These are the activations of a small neural network, seen along a few directions. Each row is one input.
In each table, some parts of the input vary, and every possible input appears once, in random order.
Descriptions start from the smaller parts, as in this example, which fits no table here: one of 2 separate values, together with either a single point or one of 9 places around a ring or (one of 6 places along a line, together with one of 8 places around a ring).
Shared parts are said once, and a part with two or three values counts as separate values.
In the rows, zero is written as 128.

Other details of the inputs vary at random and push rows far along three fixed directions, the same in every table; ignore that.

Table:
r1: [130,  68, 154, 127, 142, 130, 147, 166,  89,  79,  74, 109]
r2: [133, 115, 106, 146, 120, 109, 218, 119,  98, 109, 146,  99]
r3: [136, 136, 128, 105, 121, 139,  30, 107, 114, 114, 122, 117]
r4: [138, 124, 143, 127, 181,  76, 166, 103, 143, 166, 191, 179]
r5: [151, 144, 117, 104,  83, 151,  59, 161, 142,  86,  65, 121]
r6: [163,  98, 106, 149, 120, 110, 214, 128, 150, 113, 137, 139]
r7: [157, 102, 129, 114, 151, 140, 145, 141, 110,  55,  79, 120]
r8: [126,  63, 123, 156, 109, 116, 205, 140, 114, 129, 136, 111]
r9: [155, 104, 114, 140,  99,  92, 213, 146, 135, 121, 134, 132]
r10: [162,  92, 114, 146, 126, 102, 217, 124, 148, 112, 138, 144]
r11: [118, 111, 160, 134, 135, 138, 156, 180, 103,  82,  63, 119]
r12: [143, 160, 140, 122, 104, 120, 100,  99, 174, 198, 159, 124]
r13: [125, 158, 170, 102, 179,  84, 122, 150, 103, 126, 117, 161]
r14: [133, 140, 169,  94, 175,  83, 110, 154, 109, 123, 121, 161]
r15: [124,  97,  95, 161,  40, 159, 141, 141, 168, 137, 119, 108]
r16: [122,  87,  87, 160,  48, 165, 135, 126, 147, 137, 124,  95]
r17: [108, 196, 115, 130, 108, 124, 104, 118, 145, 179, 157, 148]
r18: [127, 150, 161, 108, 208, 116, 121, 118,  94, 109, 124, 155]
r19: [142, 112, 140, 129, 181,  87, 160,  87, 124, 155, 192, 168]
r20: [152, 130,  84, 143,  48, 135, 146, 137, 163, 134, 128, 120]
r21: [129, 125, 156, 101, 179,  98, 100, 121,  84, 107, 131, 128]
r22: [116, 150, 103, 129, 112, 123,  89,  87, 129, 164, 182, 120]
r23: [132,  94, 109, 157,  59, 178, 146, 114, 160, 154, 116,  62]
r24: [143,  72, 163, 130, 125, 125, 136, 174, 115,  83,  70, 128]
r25: [140, 122,  69, 147,  57, 152, 140, 108, 136, 114, 137,  84]
r26: [132, 137, 103, 128, 123, 135,  92,  78, 155, 161, 178, 149]
r27: [158, 132, 121, 107,  75, 149,  55, 154, 146,  87,  64, 126]
r28: [129, 139, 107, 131, 107, 121,  80,  82, 131, 166, 183, 127]
r29: [125, 160,  70, 152,  88, 175, 167, 107, 143, 117, 128, 106]
r30: [133, 148,  63, 143,  77, 165, 160, 132, 174, 115, 124, 110]
r31: [168, 124, 193, 100, 202, 108, 112, 111, 142, 130, 112, 142]
r32: [100, 110, 161, 139, 155,  87, 154, 132, 128, 182, 177, 160]
r33: [ 99, 136, 187, 125, 176, 112, 114, 153, 101, 135, 110, 155]
r34: [105, 102, 122, 167, 120, 127, 225, 140,  99, 132, 128, 109]
r35: [171,  95, 131, 140, 138, 129, 222,  94, 145, 122, 137,  97]
r36: [119, 173, 119, 106, 150, 162,  58, 113, 127, 114, 113, 132]
r37: [ 91, 119, 162, 136, 166,  85, 165, 136, 123, 184, 184, 159]
r38: [129, 139, 158, 102, 206, 111, 118, 119,  98, 107, 130, 156]
r39: [114, 180, 101, 128, 130, 137, 105, 107, 164, 167, 168, 151]
r40: [149, 143, 106, 110, 109, 170,  69, 146, 155,  76,  68, 123]
r41: [103, 113, 120, 144, 103, 135,  85, 108, 138, 187, 171, 132]
r42: [137, 138, 106, 151, 135, 120, 232, 135, 135, 111, 128, 132]
r43: [165,  82, 144, 117, 134, 114, 133, 132,  89,  59,  85, 110]
r44: [ 78, 151, 120, 146, 118, 147,  99, 115, 125, 188, 165, 125]
r45: [108, 194, 113, 128, 109, 123, 103, 121, 146, 179, 160, 146]
r46: [ 85, 121, 149, 144, 166, 101, 162, 121, 100, 180, 174, 140]
r47: [116, 130, 158, 138, 110, 139,  92, 105, 172, 205, 158, 117]
r48: [121, 157,  71, 156,  65, 163, 156, 109, 122, 115, 126,  80]
r49: [114, 170, 128, 107, 137, 145,  43, 112, 103, 115, 115, 113]
r50: [147, 140, 140, 123, 161, 134, 165, 155, 114,  65,  67, 134]
r51: [127, 154, 115, 100, 143, 162,  50, 115, 134, 111, 118, 131]
r52: [ 92, 101, 153, 138, 172,  88, 165, 120, 103, 185, 189, 145]
r53: [139, 145, 133, 126, 119, 132,  89,  65, 145, 183, 175,  95]
r54: [ 96, 149, 149, 116, 122, 157,  46, 155, 133, 135, 102, 133]
r55: [151,  97, 101, 143, 129, 118, 217, 114, 129, 106, 147, 125]
r56: [100, 112,  85, 154,  69, 167, 147, 138, 137, 141, 132,  88]
r57: [108, 161, 101, 125, 117, 128,  92,  92, 126, 164, 183, 116]
r58: [114, 121, 150, 117, 110, 149,  36, 147, 142, 137, 106, 137]
r59: [120,  85, 153, 128, 146, 136, 155, 170,  82,  78,  71, 107]
r60: [118, 150, 143, 118, 159,  68, 165, 130, 125, 173, 181, 164]
r61: [132, 163, 133,  98, 115, 130,  43, 145, 140, 127, 106, 143]
r62: [ 96, 120, 118, 141, 106, 138,  87, 111, 137, 186, 170, 128]
r63: [135, 143,  68, 141,  81, 159, 159, 130, 174, 120, 129, 114]
r64: [ 99, 129, 184, 119, 178, 109, 111, 158, 103, 132, 112, 152]
r65: [155, 107,  99, 145, 117, 117, 211, 132, 151, 107, 130, 132]
r66: [123, 144, 169, 110, 194,  97, 115, 120,  69, 108, 125, 134]
r67: [148, 114, 154, 103, 186, 114,  98, 113, 111, 102, 126, 154]
r68: [138, 164, 123, 102,  98, 154,  70, 168, 130,  84,  62, 118]
r69: [134,  82, 160, 125, 127, 128, 133, 176, 115,  82,  69, 124]
r70: [136, 168, 107, 113, 118, 175,  78, 148, 146,  78,  63, 120]
r71: [149, 111, 131, 111, 163, 137, 157, 145, 103,  57,  85, 120]
r72: [106, 111, 182, 113, 175, 103, 108, 159, 110, 134, 120, 152]
Each input here is: one of 6 places around a ring, together with either a single point or one of 11 places along a line.
- The inputs of r47 and r31 match in every part but the place on the ring of 6. If r32 is changed in the same way as r47 into r31, which row does it become? => r40
- The inputs of r60 and r56 match in every part but the place on the ring of 6. If r27 is changed in the same way as r60 into r56, which row does it become? => r16
- Change only the place on the ring of 6 in r4. List by row number the other rows that result. => r3, r8, r9, r58, r67
- Change only the place on the ring of 6 in r21. List by row number the other rows that result. => r14, r51, r52, r63, r72

Table:
r73: [104, 106, 164, 127, 175, 105, 137, 146,  97, 134, 131, 144]
r74: [122, 113, 122, 143,  91, 157, 143, 158, 114,  98,  79,  93]
r75: [125, 136, 168, 121, 180,  90, 161, 143, 127, 144, 135, 171]
r76: [118, 105, 119, 140,  98, 166, 137, 161, 122,  92,  76,  95]
r77: [147, 126, 142, 116, 144, 125,  97, 124, 110,  93, 100, 132]
r78: [138,  98, 127, 148, 106, 117, 188, 122, 140, 147, 148, 111]
r79: [122, 175,  89, 113, 110, 167,  54, 113, 155, 131, 130, 122]
r80: [ 98, 126, 170, 128, 176,  84, 128, 125,  95, 172, 164, 153]
r81: [123, 170, 107, 123, 130, 117, 115, 101, 136, 157, 168, 136]
r82: [147,  97, 120, 133,  85, 138, 136, 145, 129,  96,  92,  98]
r83: [104, 141, 105, 146,  68, 177, 103, 135, 144, 140, 113,  95]
r84: [107, 115, 154, 124, 144, 140, 103, 151, 110, 114,  98, 124]
r85: [123, 100, 123, 149, 116, 110, 181, 112, 149, 172, 180, 127]
r86: [123, 124, 141, 121, 130, 132,  86, 113, 146, 167, 147, 130]
r87: [137, 154, 143, 111, 121, 154,  78, 162, 141,  95,  65, 134]
r88: [133, 145,  87, 138, 103, 121, 179, 114, 136, 130, 158, 121]
r89: [126, 172, 115, 122, 132, 124, 112, 103, 138, 151, 159, 133]
r90: [101, 141, 144, 120, 122, 142,  58, 140, 112, 132, 107, 124]
r91: [139, 128, 134, 126, 167, 101, 202, 120, 119, 119, 143, 133]
r92: [156, 100, 144, 126, 157, 103, 170, 131,  97,  84, 102, 131]
r93: [140, 133, 112, 140, 116, 131, 142, 103, 135, 136, 143, 124]
r94: [120,  96, 145, 132, 134, 116, 163, 161,  89,  97,  97, 120]
r95: [119, 125, 123, 130, 112, 111, 106, 107, 141, 182, 178, 138]
r96: [113, 169, 109, 121, 102, 145,  70, 140, 159, 148, 129, 152]
r97: [118, 137, 113, 129,  86, 159,  69, 109, 166, 169, 144, 115]
r98: [137, 109, 160, 121, 144, 116, 117, 126, 126, 141, 128, 128]
r99: [137, 106, 109, 150,  83, 130, 169, 122, 147, 148, 143, 103]
r100: [132, 129, 162, 115, 210,  75, 181, 118, 105, 130, 160, 159]
r101: [146, 111, 151, 113, 173, 110, 122, 127, 101,  99, 115, 147]
r102: [148, 118, 126, 137, 132, 129, 165, 115, 126, 114, 123, 122]
r103: [124, 169, 109, 113, 135, 122,  94, 108, 131, 145, 157, 139]
r104: [143,  93, 168, 102, 158, 115,  87, 151, 105,  98,  93, 135]
r105: [130, 165, 139,  92, 162, 148,  42, 126, 129, 107, 103, 136]
r106: [131, 125,  89, 152,  97, 145, 168, 100, 155, 141, 157, 119]
r107: [123,  97, 162, 135, 151, 117, 179, 155,  94, 108,  99, 117]
r108: [119, 160, 122, 125, 162, 104, 152,  92, 140, 178, 191, 148]
r109: [145, 126, 119, 119, 143, 130, 156, 142, 119,  77, 101, 119]
r110: [105, 130, 190, 113, 185, 102,  86, 138,  89, 141, 124, 149]
r111: [126, 149, 123, 135, 132, 125, 117,  87, 142, 169, 174, 140]
r112: [154, 113, 107, 130,  99, 148, 135, 135, 120,  71,  87, 110]
r113: [143, 126, 138, 136, 128, 111, 186, 162, 127, 102,  96, 137]
r114: [122, 135, 120, 135, 145, 117, 125,  94, 139, 161, 179, 150]
r115: [113, 111, 179, 115, 170, 126, 110, 155,  94, 107,  87, 130]
r116: [135, 153,  87, 142, 101, 131, 176, 109, 145, 139, 153, 111]
r117: [132, 128, 143, 136, 147,  83, 197, 149, 123, 132, 136, 158]
r118: [126, 136, 150, 122, 176, 107, 118,  92, 128, 161, 168, 157]
r119: [146, 132, 130, 112, 130, 165,  70, 125, 131,  90,  78, 118]
r120: [143, 148, 106, 127, 118, 141, 155, 123, 137, 111, 119, 109]
r121: [139,  90, 176, 108, 173, 106, 105, 146, 109, 105, 105, 139]
r122: [120, 125, 118, 126, 101, 134,  82, 117, 146, 161, 155, 129]
r123: [139, 102, 115, 149, 142, 108, 206, 111, 126, 128, 158, 135]
r124: [144, 122, 104, 150, 104, 129, 179, 108, 135, 126, 141, 116]
r125: [143, 136,  65, 139,  79, 152, 177, 132, 143,  99, 122,  99]
r126: [122, 141, 105, 127,  73, 155,  51, 115, 156, 158, 135, 111]
r127: [124, 115,  96, 149,  71, 126, 150, 114, 152, 164, 171, 114]
r128: [141,  80, 119, 146, 106, 126, 197, 136, 139, 121, 127, 106]
r129: [115,  94, 145, 135, 139, 129, 157, 162, 101,  95,  96, 119]
r130: [134, 154, 127, 101, 126, 155,  15, 116, 126, 109, 102, 135]
r131: [151, 106, 114, 134, 120, 150, 154, 131, 129,  81,  92, 111]
r132: [ 88, 147, 116, 141, 107, 151,  97, 115, 144, 186, 157, 123]
r133: [141, 136, 119, 127, 140, 103, 180, 124, 116, 111, 136, 126]
r134: [118, 104, 118, 137,  96, 154, 138, 165, 110,  88,  83, 103]
r135: [124, 151,  82, 147,  63, 142, 154, 144, 161, 135, 129, 129]
r136: [116, 115, 105, 140,  71, 164, 126, 159, 119,  93,  82,  94]
r137: [133, 135, 137, 113, 154, 123,  82, 112, 119, 125, 136, 149]
r138: [ 98, 125, 149, 121, 150, 122,  92, 139, 105, 145, 135, 141]
r139: [130, 153,  87, 128, 105, 139, 134, 119, 140, 125, 144, 121]
r140: [134, 142, 149, 105, 140, 149,  75, 170, 136,  83,  60, 144]
r141: [133, 118, 118, 139,  87, 137, 122, 121, 147, 147, 136, 109]
r142: [128, 160, 154, 110, 184,  99, 121, 106, 120, 148, 161, 151]
r143: [114, 156, 132, 124, 141, 121, 102, 139, 150, 152, 142, 165]
r144: [123, 111, 156, 117, 161, 106,  97, 121, 129, 158, 156, 147]
- The inputs of r140 and r113 match in every part but one. If r131 is changed in the same way as r140 into r113, which row does it become? => r93
- The inputs of r109 and r139 match in every part but one. If r144 is changed in the same way as r109 into r139, which row does it become? => r104
- What is each input in this table made of? => one of 8 places around a ring, together with either a single point or (one of 2 separate values, together with one of 4 places along a line)
- Change only the choice among 2 separate values in r134. List by row number the other rows that result. => r138
- Change only the choice among 2 separate values in r112. List by row number the other rows that result. => r130

Table:
r145: [107, 136, 112, 139, 101, 147,  97, 115, 146, 168, 153, 121]
r146: [140, 137, 155, 108, 176, 100, 106, 110, 122, 139, 147, 158]
r147: [118,  93, 135, 151, 138,  97, 223, 130, 107, 140, 156, 125]
r148: [119, 118, 145, 133, 125, 125, 168, 188, 116,  95,  75, 131]
r149: [145, 119, 125, 124, 140, 127, 168, 141, 108,  78,  97, 117]
r150: [133, 163, 103, 110, 102, 179,  37, 123, 146, 106,  92, 114]
r151: [127, 110, 167, 117, 161,  95, 103, 124, 118, 149, 146, 151]
r152: [142,  86, 145, 131, 127, 132, 157, 153, 117,  89,  86, 111]
r153: [156, 116, 124, 124, 130, 139, 157, 139, 124,  76,  88, 112]
r154: [128, 152,  69, 143,  69, 170, 135, 121, 145, 113, 122,  96]
r155: [124, 116, 162, 120, 154, 109,  98, 122, 121, 152, 141, 147]
r156: [158, 135, 144,  91, 139, 148,  39, 142, 124,  68,  62, 128]
r157: [128, 109, 170, 114, 164,  97, 104, 124, 119, 153, 146, 151]
r158: [113, 126,  88, 152,  63, 167, 136, 133, 138, 128, 120,  91]
r159: [144, 134, 153, 107, 171,  99, 105, 111, 126, 137, 147, 157]
r160: [148, 121, 121, 126, 130, 136, 159, 139, 115,  77,  89, 112]
r161: [108, 170,  81, 156,  90, 124, 199, 131, 165, 170, 172, 142]
r162: [102, 142, 115, 139, 102, 145,  96, 114, 141, 170, 153, 120]
r163: [116, 164,  98, 130, 115, 138, 105, 103, 140, 154, 163, 130]
r164: [117, 119, 172, 118, 173, 106, 102, 123, 115, 154, 144, 147]
r165: [117,  97, 127, 154, 128, 103, 214, 131, 108, 140, 155, 122]
r166: [127, 155, 106, 130, 117, 137, 110,  98, 156, 158, 163, 135]
- What is each input in this table made of? => one of 2 separate values, together with either a single point or one of 10 places along a line
- The inputs of r164 and r153 match in every part but the choice among 2 separate values. If r148 is changed in the same way as r164 into r153, which row does it become? => r161
- Change only the place on the line of 10 in r159. List by row number the other rows that result. => r146, r149, r150, r153, r154, r156, r160, r163, r166

Table:
r167: [123, 112, 145, 136, 182,  81, 183,  94, 105, 171, 200, 153]
r168: [131, 112, 162, 114, 141, 136,  85, 157, 119, 105,  83, 139]
r169: [115, 141, 111, 134,  79, 158, 103, 131, 153, 154, 128, 104]
r170: [152, 111,  95, 140,  79, 162, 131, 127, 153, 101, 103, 107]
r171: [146, 127, 123, 120, 115, 144,  89, 120, 145, 124, 110, 118]
r172: [138, 137,  82, 133,  63, 147,  98, 113, 146, 130, 139, 108]
r173: [142, 141, 151, 104, 153, 137,  81, 149, 125,  90,  84, 148]
r174: [114, 111, 116, 144, 108, 141, 160, 141, 117, 126, 122, 112]
r175: [125,  97, 173, 127, 170, 102, 164, 151,  84, 103, 100, 129]
r176: [143,  89, 157, 118, 183, 102, 154, 135,  98,  88, 114, 135]
r177: [106, 144, 164, 118, 160, 106,  71, 116, 135, 192, 164, 160]
r178: [142, 131, 114, 121, 100, 152, 107, 116, 146, 126, 120, 103]
r179: [146,  86,  98, 150,  99, 131, 216, 125, 137, 104, 129, 112]
r180: [115, 125, 163, 112, 152,  91,  94, 138, 102, 144, 138, 152]
r181: [100, 128, 159, 121, 170, 111,  85, 132, 115, 155, 149, 151]
r182: [ 99, 129, 152, 148, 153,  82, 179, 103, 124, 203, 206, 146]
r183: [118, 153,  79, 138,  90, 163, 119, 129, 154, 122, 128, 115]
r184: [122, 171, 131, 116, 131, 144,  74, 121, 136, 129, 120, 130]
r185: [115, 147,  98, 145, 107, 134, 122,  82, 146, 181, 185, 121]
r186: [131, 143, 134, 110, 150, 145,  97, 146, 107,  86,  85, 129]
r187: [127, 169, 118, 114, 116, 149,  83, 123, 149, 138, 121, 125]
r188: [136, 115,  92, 148, 101, 132, 221, 139, 142, 103, 125, 121]
r189: [142, 123, 162, 112, 162, 120,  99, 119, 110, 110, 114, 126]
r190: [ 94, 137, 105, 147,  98, 135, 123, 111, 157, 192, 181, 139]
r191: [147, 118,  96, 143,  97, 107, 219, 147, 119,  96, 123, 117]
r192: [134, 145, 130, 118, 137, 144, 109, 140, 113,  88,  84, 121]
r193: [152, 113, 146, 125, 161, 101, 191, 150, 116,  96, 100, 136]
- What is each input in this table made of? => one of 3 separate values, together with either a single point or one of 8 places around a ring
- The inputs of r188 and r190 match in every part but the choice among 3 separate values. If r187 is changed in the same way as r188 into r190, which row does it become? => r169
- Change only the place on the ring of 8 in r178. List by row number the other rows that result. => r167, r170, r171, r176, r179, r185, r189
